These are the activations of a small neural network, seen along a few directions. Each row is one input.
In each table, some parts of the input vary, and every possible input appears once, in random order.
A made-up example of a description, with smaller parts first: one of 2 separate values, together with either a single point or one of 11 places along a line or (one of 4 places along a line, together with one of 8 places around a ring).
Shared parts are said once, and a part with two or three values counts as separate values.
(in the rows, 128 means zero)

Other details of the inputs shift rows strongly along two fixed directions, in all tables alike. That doesn't count.

A family of inputs:
row 1: [165 122 130 136  99 191  96 161  47  93 166 158 144 164]
row 2: [102 162 135 135 111  91 132 167 149 141 134 114 134 107]
row 3: [151 118 138 127 172 103 167 113 129 128  84  97 140 114]
row 4: [194  89 131 133 114 160 125 156  29 103 133 146 165 160]
row 5: [112 111 132  88 171 103 159  98 125 132  71 103 156 131]
row 6: [119 129 106 106 115  71 175 152 130 100  97 127 115 113]
row 7: [129 149 142 133 135 110 144 119 149 108 127 130 124 107]
row 8: [106 151 125 111 152 133 128 109 139 115 109 110 135 125]
row 9: [163 132 138 176  90 214  80 156  87 115 212 156  98 147]
row 10: [ 63 158 128 126 117 147  80  96 202 139 191 132  91 109]
row 11: [123 147 133  99 141  85 165 111 136  95  86 121 155 110]
row 12: [165  75 117 161  66 144  88 195  32 134 170 171  94 154]
row 13: [ 92 142 140 100 134 115 130 111 144 111 123 140 141 127]
row 14: [105 135 127  80 149 121 168 114 153  93  93 114 154 131]
row 15: [136 179  87 124 140  95 152 131 162 167 112 159 110 137]
row 16: [108 144 134  89 163 114 158 110 119 106  77 110 155 137]
row 17: [145 118 133 119 167 108 158 111 128 129  74 100 146 113]
row 18: [ 96 121 122 150 126 182  90 105 214 160 193 117  80 104]
row 19: [181 134 136 138 117 165 117 150  15 101 118 142 156 158]
row 20: [193 136 143 155 124 160 131 154  29 100 122 138 145 149]
row 21: [109 104 128  96 144 139 138 108 151 129 126 117 140 134]
row 22: [135 138 124  97 145 120 175 121 139  86  88 111 156 122]
row 23: [142 112 138 118 147  86 156 115 134 118  86 122 150 105]
row 24: [ 75 126 128 143 118 148  75  92 199 166 192 128  85 103]
row 25: [188 131 146 144 102 141 124 157  32  90 123 165 158 141]
row 26: [155  90 147 121 114 135 107 143  33 119 133 167 164 158]
row 27: [ 76 117 115 133 128 176  84  98 211 157 199 116  90 117]
row 28: [186 127 133 141 109 173 130 160  55  86 128 149 152 145]
row 29: [121 109 130  96 151  78 155 105 134 117  86 118 159 114]
row 30: [137 153 131 110 162 109 170 113 136 102  69 100 145 110]
row 31: [150 105 138 189  95 223  52 144 117 153 237 154  80 143]
row 32: [127  99 107 127 121  59 167 136 152 136  70 120 123 135]
row 33: [112 123 140 159 128 137 100 108 174 153 180 129  91 107]
row 34: [ 81 146 102 155  86 124 117 134 187 150 153 140  80 128]
row 35: [117 152  89 150 134 124 103 124 193 218 160 156  71 138]
row 36: [124 114 124  98 172  99 156 101 128 127  74  96 155 123]
row 37: [119 118 129 139 109  88 126 139 158 168 114 113 126 135]
row 38: [108 153 127 136  99  99 137 138 157 145 120 119 126 134]
row 39: [ 97 126 123 144 138 163  88  96 165 166 163 109  97 119]
row 40: [115 127 141 139 115  84 118 169 148 165 127 108 132 112]
Description of these inputs: one of 2 separate values, together with either a single point or one of 4 places along a line or (one of 3 separate values, together with one of 5 places along a line).
The inputs of row 18 and row 28 match in every part but the choice among 2 separate values. If row 40 is changed in the same way as row 18 into row 28, which row does it become?
Answer: row 2
The inputs of row 7 and row 33 match in every part but the choice among 2 separate values. If row 22 is changed in the same way as row 7 into row 33, which row does it become?
Answer: row 4
Which other rows does row 33 become when the place on the line of 5 takes its other values? List them by row number.
Answer: row 23, row 24, row 26, row 29
Which other rows does row 14 become when the choice among 3 separate values takes its other values? List them by row number.
Answer: row 13, row 16

A family of inputs:
row 41: [124 139 134 142 116 157  97 134 120 127 165 136 114 127]
row 42: [ 92 140 135 152 107 181  74 112 172 143 203 133  90 119]
row 43: [ 84 144 118 112 151  96 153  95 225 143 117 100 104  96]
row 44: [132 132 124 124 129 113 139 132 129 130 113 125 134 127]
row 45: [127 134 126 116 132 132 143 125 128 107 114 120 131 128]
row 46: [135 134 127 131 133 114 143 134 131 131 112 126 130 128]
row 47: [134 133 126 127 130 113 141 132 130 130 114 125 132 128]
row 48: [121 126 129 119 128 110 137 130 126 127 115 125 135 131]
row 49: [131 124 124 123 130 113 139 129 130 124 116 127 134 125]
row 50: [136 128 126 129 133 114 145 131 132 127 115 128 127 125]
row 51: [127 119 131 148 121 163  94 124 114 143 160 132 113 132]
row 52: [131 131 130 117 145 124 135 112 124 123 110 126 138 129]
row 53: [125 128 128 121 128 113 136 131 127 129 113 126 136 128]
row 54: [133 125 124 124 131 114 141 130 130 125 116 127 132 124]
row 55: [170 119 132 121 131 143 137 144  55 106 112 145 163 153]
row 56: [127 121 127 120 129 114 138 130 129 125 115 129 134 125]
row 57: [128 130 124 124 130 113 137 132 129 128 114 124 136 128]
row 58: [118 120 129 140 110 145 100 133 123 138 161 140 111 135]
row 59: [157 105 138 143 119 161 105 143  78 126 148 136 137 144]
What do these inputs look like to the network?
Answer: either one of 3 separate values or one of 4 places along a line or (one of 2 separate values, together with one of 6 places along a line)
Which other rows does row 44 become when the choice among 2 separate values takes its other values? List them by row number.
Answer: row 54
